These are the activations of a small neural network, seen along a few directions. Each row is one input.
Each table varies a few parts of the input and shows all the possible inputs, shuffled.
A made-up example of a description, with smaller parts first: one of 6 places along a line, together with either a single point or one of 9 places around a ring or (one of 3 separate values, together with one of 8 places around a ring).
Shared parts are said once, and a part with two or three values counts as separate values.

Other details of the inputs vary at random and push rows far along three fixed directions, the same in every table; ignore that.

Rows:
R1: -51, -16, 63, -13, -23, -48, -25, -19, 75, 14, -46, 33, 17
R2: 49, 3, -32, -18, 5, 38, -51, 60, -68, 20, 93, 7, 61
R3: -72, -15, 69, -47, -20, 40, -55, 17, 46, 17, -35, -12, -40
R4: 50, -3, 20, -68, -26, 69, -45, -10, 25, -30, -10, -58, -63
R5: 79, -17, -31, 5, -20, 64, 26, 61, 42, 8, -31, -27, -68
R6: -35, -4, 76, -1, -53, -61, -65, -23, 15, 50, 0, 69, -34
R7: -21, -14, -56, 82, 42, -110, 90, -42, -71, -23, 32, 30, 48
R8: -76, -4, -14, 25, 51, -93, 5, -40, -42, -12, 43, 2, 84
R9: 57, 27, -46, 81, -11, -2, 85, 15, 39, 43, -49, 33, -56
R10: 59, 21, -105, 14, 10, 52, 29, 1, -11, 4, 23, -43, 0
R11: 12, -11, -3, -51, -30, 89, -50, 47, 66, 19, -25, -42, -26
R12: 31, 22, 47, -56, -12, 97, -34, 38, 39, 7, -29, -20, -48
R13: 68, -27, 29, -48, -67, 57, -85, 46, 10, 20, 24, -7, -65
R14: 32, 28, -40, -37, 45, 49, -11, 5, -55, -29, 59, -46, 63
R15: -44, 1, 5, -30, 51, -13, -39, -20, -46, -28, 50, -27, 79
R16: -73, -46, 52, -8, -43, -49, -16, -4, 44, -6, -55, 27, -19
R17: -74, 2, 59, 18, 20, -50, 15, -8, -14, 3, -16, 47, 42
R18: 90, 8, -62, 56, -25, -27, 78, -44, 22, -2, -37, 5, -61
R19: -84, -2, 40, -6, -16, -46, -28, -70, 32, 13, -33, 3, -44
R20: 89, 34, -50, 51, -29, -9, 82, 2, 61, 27, -50, 44, -9
R21: -1, 38, 13, 39, -17, -68, 47, -85, 29, 9, -38, 37, -41
R22: 59, 16, -93, 94, 16, -26, 103, 24, 9, 25, -4, 39, 32
R23: -73, 0, 54, 2, -5, -53, -30, -66, 37, 17, -24, -3, -45
R24: 4, -17, -56, -22, 33, 46, -4, 23, -83, -43, 51, -57, 23
R25: -57, 13, 27, -20, 59, 0, -24, -21, -74, -26, 47, -24, 47
R26: 24, -16, -10, -13, 34, 57, 9, 73, -68, -42, 32, -22, 52
R27: -42, -21, 44, -31, 30, -2, -7, 40, -59, -55, 27, 14, 74
Description of these inputs: one of 3 separate values, together with either a single point or (one of 2 separate values, together with one of 4 places along a line).
Changing only the choice among 3 separate values turns R12 into R27. The same change can be made to R6. Which row results? -> R13
Change only the choice among 2 separate values in R1. List by row number the other rows that result. -> R15

Rows:
R28: -2, -6, 1, 1, -4, -1, -7, 0, -10, 1, 9, -3, 1
R29: -8, -5, 1, -2, 6, 1, 0, 7, -6, -6, -1, -2, -2
R30: -7, 4, 7, -1, 10, 4, 1, 4, -2, 2, 1, -2, 3
R31: -5, 3, -2, -5, 3, 0, -6, 3, -6, 3, 6, 3, 0
R32: -6, -4, 5, -2, 2, 5, 2, 1, -9, -7, -3, -3, 2
R33: -8, -2, -3, -4, 4, 2, 0, 0, 0, -5, 2, -6, 5
R34: 0, -6, 0, -1, -1, -3, -8, -2, -7, -2, 11, -4, 0
R35: 117, 18, -61, -1, -14, 104, 19, 38, 6, 14, 3, -41, -59
R36: -8, 1, 4, -2, 2, 7, 3, 0, -5, -4, -1, -3, 5
R37: -7, -1, -5, -5, 4, -1, -1, -1, 1, -7, 3, -9, 6
R38: -6, -1, 6, -3, 8, 3, 3, 5, -8, -7, -3, -1, -2
R39: -2, -2, 2, -6, 6, 0, 1, -3, -5, -12, -1, -7, 2
R40: -5, -8, -2, -4, 4, 0, -1, 0, -5, -9, 0, -6, 2
R41: 0, 5, 1, -4, 6, 0, -5, -5, -2, -3, 4, -5, 7
R42: -2, 4, 3, -3, 6, 3, -5, -4, -3, -1, 4, -2, 6
R43: -4, 0, -3, -3, 4, 0, -7, -2, -1, 1, 5, -3, 7
R44: -3, 4, 3, -4, -1, 4, -5, -3, -10, 2, 4, 2, 4
R45: -5, 0, -3, -4, -3, 1, -7, -1, -8, 3, 6, 1, 4
R46: 1, -3, 7, -2, -3, 3, -6, 18, 1, 5, 2, 12, 14
R47: -4, -4, 4, -4, 6, 2, 2, -2, -7, -10, -1, -4, 1
R48: -5, 6, 5, -1, 8, 4, -3, 3, -5, 2, 3, 2, 3
R49: 2, -5, -1, -3, -1, -6, -8, -3, -6, -4, 11, -7, 1
R50: -6, -2, -2, -2, 6, 1, -3, -1, 1, 0, 4, -7, 8
R51: 19, 12, -25, 43, -3, -39, 48, -25, 14, 10, -18, 23, -3
R52: -3, -4, 7, -3, -3, 4, 0, 20, 1, -2, -1, 10, 13
R53: -1, 2, -5, -8, 0, -4, -8, -5, -4, -2, 8, -3, 5
R54: -6, 2, 2, -4, 6, 4, 2, -2, -2, -7, 1, -4, 5
R55: -5, 3, 1, -6, 6, 2, 1, -3, -1, -9, 1, -7, 5
R56: -6, 1, 5, 0, 5, 6, 0, 0, -3, 2, 1, -5, 7
R57: 21, 9, -19, 46, -7, -40, 46, -18, 2, 12, -13, 34, -15
R58: 4, -1, 4, -3, 1, -4, -6, -5, -9, -5, 9, -5, 0
R59: -1, -5, 8, -1, 0, 3, -2, 19, 3, 4, 1, 8, 15
R60: -2, 1, -5, -4, 4, -2, -8, -3, 0, -1, 6, -6, 8
R61: 11, 9, -28, 44, -5, -37, 50, -14, 12, 10, -19, 30, -10
R62: 0, 6, 0, -8, 2, -2, -6, -7, -6, -3, 6, -2, 4
R63: -1, 4, 2, -7, 2, 1, -5, -5, -7, -1, 6, 1, 3
R64: -4, 7, 4, -5, 5, 2, -4, 2, -9, 1, 5, 5, 0
R65: -13, -3, 47, -19, -41, 1, -26, -22, 75, 15, -49, -2, -64
R66: 5, -8, 10, 0, -7, -1, -7, 18, -6, 2, 8, 12, 7
R67: -7, -8, -1, -2, 0, 2, 0, 2, -7, -6, -2, -5, 2
R68: -4, 3, 4, -1, 3, 5, -4, -2, -6, 2, 2, -1, 7
R69: -8, 0, 1, 0, 8, 2, -2, 6, 0, 3, 3, -4, 4
R70: -4, -6, -3, -5, 4, -3, -2, -1, -3, -11, 0, -9, 3
R71: -10, -3, -2, -2, 0, 4, 0, 2, -3, -3, 1, -5, 6
R72: -3, 0, -4, -6, 0, -1, -8, -4, -5, 0, 8, -1, 4
R73: -6, -1, -2, -1, 1, 3, -7, 0, -4, 4, 4, -2, 7
R74: -4, 2, 4, -2, 8, 3, 0, -3, -1, -1, 2, -6, 7
R75: 2, -2, 6, -5, -6, 1, -7, 16, -3, 4, 5, 15, 11
R76: -10, -5, 41, -17, -42, -4, -35, -22, 76, 23, -44, -1, -61
R77: -2, -4, 3, 0, 2, -3, -7, 5, -9, 1, 10, 0, -4
R78: 2, -2, 6, -2, 1, -1, -5, -4, -10, -4, 9, -2, 0
R79: 17, 8, -31, 43, -5, -42, 46, -23, 16, 11, -16, 22, -2
R80: 0, -10, 8, -3, -3, 2, 0, 20, -3, -5, -3, 9, 9
R81: -8, -3, -1, 0, 3, 3, -3, 2, -1, 3, 2, -6, 8
Changing only one part turns R74 into R42. The same change can be made to R59. Which row results? -> R46
Describe the family of inputs behind these rows. -> one of 6 places along a line, together with either a single point or (one of 2 separate values, together with one of 4 places along a line)
Change only the place on the line of 4 in R74. List by row number the other rows that result. -> R30, R51, R56
Change only the place on the line of 4 in R39. List by row number the other rows that result. -> R32, R38, R47
List by row number the other rows that have the place on the line of 6 in common with R61. -> R33, R36, R37, R52, R54, R55, R65, R71
Change only the choice among 2 separate values in R50. List by row number the other rows that result. -> R74
Start at R77 and move only the place on the line of 6, one step at a time. The first step leads to R31. Which rows follow, in order? -> R76, R69, R61, R29
